q270: [ -4 -44 -18  14 -32   7  25  31 -23  49 -36 -39   0   4 -28  11   4 -58
   3  21  28   1 -72  49  60   3   9 -15  27  11   6  11  31  -7 -25 -11
  49  63   4  -5  67 -23   9  13 -23  -1 -13  58 -26   0 -38  39   9 -23
   7 -49 -24]
q606: [ -9  -1  39  28 -28 -13  25  28  10  25 -42  38   1  28  28  56 -34 -17
  21   1  19  32 -28   0  10  59  12  -4  28 -10  -7 -46  43   0 -18  -8
  30  66  35   4  33  16  20   7 -30  15  43   3  21   4  -6   4  34 -28
 -18 -54 -11]
q401: [ -3 -25  20  28   1 -10  -1 -25 -26  45  34 -44  -7  26 -54 -33  36 -49
 -47 -24  21 -45 -77   2  57 -14  27 -27  23  25  21  63 -11  13 -15 -15
  41  -5 -16 -29  43 -35 -55  31  -8   9 -44  32 -19 -12 -27  60 -35 -15
  32  -7 -13]
q805: [-13  27  92  47  11 -45 -10 -49  -8   9  40  56 -49  38  10  19  -5  41
 -37 -69   2  -3   9  16 -38  30  20  -3  34   3  18 -10  -9  14   8 -23
  -5 -42  17 -26 -12 -26 -23  21  35  25  20 -51  38   4   7 -22   5   1
  -5  18   4]
[ -9  -1  39  28 -28 -13  25  28  10  25 -42  38   1  28  28  56 -34 -17
  21   1  19  32 -28   0  10  59  12  -4  28 -10  -7 -46  43   0 -18  -8
  30  66  35   4  33  16  20   7 -30  15  43   3  21   4  -6   4  34 -28
 -18 -54 -11]  q606
[ -4 -44 -18  14 -32   7  25  31 -23  49 -36 -39   0   4 -28  11   4 -58
   3  21  28   1 -72  49  60   3   9 -15  27  11   6  11  31  -7 -25 -11
  49  63   4  -5  67 -23   9  13 -23  -1 -13  58 -26   0 -38  39   9 -23
   7 -49 -24]  q270
[-13  27  92  47  11 -45 -10 -49  -8   9  40  56 -49  38  10  19  -5  41
 -37 -69   2  -3   9  16 -38  30  20  -3  34   3  18 -10  -9  14   8 -23
  -5 -42  17 -26 -12 -26 -23  21  35  25  20 -51  38   4   7 -22   5   1
  -5  18   4]  q805
[ -3 -25  20  28   1 -10  -1 -25 -26  45  34 -44  -7  26 -54 -33  36 -49
 -47 -24  21 -45 -77   2  57 -14  27 -27  23  25  21  63 -11  13 -15 -15
  41  -5 -16 -29  43 -35 -55  31  -8   9 -44  32 -19 -12 -27  60 -35 -15
  32  -7 -13]  q401

q2: [ 48   9  20  13   9   7   4 -25 -12 -12  -7 -19  -1 -56  41  -6   7]
q216: [ 11  24  13 -93  38  32  10  -1  19  40 -75  14 -56  -6  23 -33   6]
q743: [ 17   1  27   5  19  13   1  -3   5 -12  -7 -18  20  10 -16  64  10]
q882: [-17  10  19  13 -31  22   3  -3  21 -12  -7  10  49  10 -16  65  10]
tail: [ -3   5 -12  -7]  [-18  20  10 -16  64  10]
tail: [10 19]  [ 13 -31  22   3  -3  21 -12  -7  10  49  10 -16  65  10]
dup q882:   [10]
[ 11  24  13 -93  38  32  10  -1  19  40 -75  14 -56  -6  23 -33   6]  q216
tail: [ 9 20]  [ 13   9   7   4 -25 -12 -12  -7 -19  -1 -56  41  -6   7]
tail: [-12  -7 -18]  [ 20  10 -16  64  10]

q600: [-59  10 -17   5  10  31 -13  -6  23 -18  -5  81   7   2  12  -6   2  -2
 -34  27  -8  26 -35  50 -45 -18 -40 -22  35  16   0]
q820: [ 51  10  17   5  -9 -32   1   5 -22  15   8  81  -6  -1  -9   5  -3  -3
  27 -24   1 -26  39 -45  39  17  40  19  35 -11   1]
q438: [-59  10 -17 -18  -6 -14   7  -5  23 -18  -5  81   6   1  11  -5   0  -3
 -33  28  -8  26 -35  51 -46 -18 -39 -23  35  16  -1]
q594: [ 11  10 -17 -69  -2  32 -11   3  16   2 -18  81  -1  -3  -2   3  26  37
  14  -7  42  29 -55  11  -8  -7 -35  16  35 -23   7]
q263: [ 41  10   7 -17  -7 -14   7   4 -11  12   0  81  -5  -2  -8   4   4   9
  24 -19  14 -12  13 -31  29  11  19  18  35 -16   2]
q462: [ 50  10  19  11  -8 -36  15   5 -24  16   9  81  -6   1  -9   4  -7  -7
  27 -23  -1 -30  44 -47  42  18  43  17  35 -10  -1]
q447: [ -3  10  -5 -12   1   9  -4   0   5  -1  -3  81   0   0   0   0   5   8
   0   1   9   8 -13   6  -5  -3  -9   1  35  -3   1]
q914: [ 43  10  -7 -64  -7  11  -2   6   2  12 -13  81  -5  -3  -8   5  23  35
  30 -20  43  12 -28 -18  18   4 -10  26  35 -29   6]
q944: [ 41  10   7 -19  -6 -14   7   5 -11  12  -1  81  -5  -1  -8   3   5   9
  25 -20  14  29 -56 -32  28  11  19  18  35 -16   2]
[ 51  10  17   5  -9 -32   1   5 -22  15   8  81  -6  -1  -9   5  -3  -3
  27 -24   1 -26  39 -45  39  17  40  19  35 -11   1]  q820
tail: [42 18 43 17]  [ 35 -10  -1]
tail: [ 27 -24   1 -26  39]  [-45  39  17  40  19  35 -11   1]
tail: [-19  -6 -14   7]  [  5 -11  12  -1  81  -5  -1  -8   3   5   9  25 -20  14  29 -56 -32  28
  11  19  18  35 -16   2]
tail: [ 29 -55]  [ 11  -8  -7 -35  16  35 -23   7]

q994: [ 11  16  16  16  36  30 -73  16 -10]
q137: [ 11 -18  16  16  35  30 -73   2  66]
q23: [ 11 -18  16   3  36 -58 -60   2 -24]
dup q994:   [16]
tail: [16  3]  [ 36 -58 -60   2 -24]
tail: [16 16 36 30]  [-73  16 -10]

q839: [ -2   6   0 -22 -22 -22 -15 -22  17 -12  -5  -4 -28]
q39: [-14 -78  16   8 -22  -8  20 -30 -15 -14   9   5  15]
q921: [  1 -28  52   3 -28  12 -30 -24  12  28 -19   0  -1]
q129: [  5 -21 -40  -3 -16 -13 -11  -6  25  -8   3   0  19]
q790: [-13 -12 -14   5   3  -2 -15 -15  18  18   9   4  36]
q544: [ -2 -28 -15 -25  -5  -5 -15 -22  17 -12   3  -1 -28]
dup q839:   [-22]
tail: [ 20 -30 -15 -14]  [ 9  5 15]
dup q39:   [-14]
[ -2   6   0 -22 -22 -22 -15 -22  17 -12  -5  -4 -28]  q839
[-14 -78  16   8 -22  -8  20 -30 -15 -14   9   5  15]  q39
tail: [9 5]  [15]
tail: [3 0]  [19]

q188: [ -7  39 -42  17   5  44 -46 -14  14 -62  15  12 -13  55 -22 -57 -26]
q765: [ -3  24 -32  19   7  31 -29 -21  -5  -5  12  -6  -2  45 -29 -45 -44]
q161: [-12  31 -53  19   4  45 -50 -17  19 -72  27  16  -9  49 -50 -50 -14]
q797: [ -7  39 -42  17   5 -57 -46 -14  15 -62  15  12 -13  55 -22 -57 -26]
tail: [-14  15 -62  15]  [ 12 -13  55 -22 -57 -26]
[ -3  24 -32  19   7  31 -29 -21  -5  -5  12  -6  -2  45 -29 -45 -44]  q765
tail: [ 14 -62]  [ 15  12 -13  55 -22 -57 -26]
[-12  31 -53  19   4  45 -50 -17  19 -72  27  16  -9  49 -50 -50 -14]  q161
[ -7  39 -42  17   5 -57 -46 -14  15 -62  15  12 -13  55 -22 -57 -26]  q797

q758: [-17  -6  -3 -30 -20 -28  24 -14   7  -3   3  -6  36  57  16  39  23  15
  -4 -21]
q620: [ 49  46  63 -35 -33   0  67  41  27  66  49 -26 -25  37  32  63  61  56
  56  33]
q83: [ 67  57  30  33  33  70  32  64  -6  56  23   2 -42 -21 -16  11  20  41
  30  65]
q118: [ 67  61 -21  49 -21  85  33  65  -9  61  23   4 -34  61 -21   9  13  48
 -21  71]
q290: [ 40  41  25  58  67  82  20  44  12  30   8 -12 -14 -23 -18  -3  -3  38
  31  51]
q221: [ 85  73  75  -6  -8  40  79  70  19  93  62 -21 -53  14  18  59  67  78
  70  69]
q860: [ 24  23 -14   7  10  20  24  22 -26  21   7  21   2  22 -16  21  20  28
 -14  22]
q87: [-11   0   3 -33 -21 -10  35  -9  10   5  12 -10  37  66  22 -10  30  28
   1 -16]
q538: [ 13  21   3 -46 -32 -22  70   4 -21  39  43  14  26  83  19  79  56  50
  -4   4]
q815: [ -2   3  -8  28  37  35  -7   7   0  -8 -19   2  12  -5 -18 -10 -13   0
  -4   7]
q374: [-33 -19 -57  25  43  23 -20 -20 -34 -38 -34  31  49  16 -31 -12 -30 -18
 -53 -17]
q819: [ 71  62  54 -39 -42   0  74  59   8  81  56 -13 -38  43  29  71  71  65
  47  48]
dup q87:   [-10]
dup q538:   [4]
[ -2   3  -8  28  37  35  -7   7   0  -8 -19   2  12  -5 -18 -10 -13   0
  -4   7]  q815

q751: [-11 -35  10 -10  32  95  -1 -36  25  20 -45]
q513: [-11 -35  10 -11  32  29  -1 -36  25  20 -46]
q415: [-11 -35 -35  25  32  29  -1 -36  25  20 -45]
q740: [-33 -42   4   8  13  40 -24 -68  44  25 -64]
q928: [-11 -35  10 -10  32  29  -1 -36  25  20 -45]
[-11 -35  10 -11  32  29  -1 -36  25  20 -46]  q513
dup q513:   [-11]

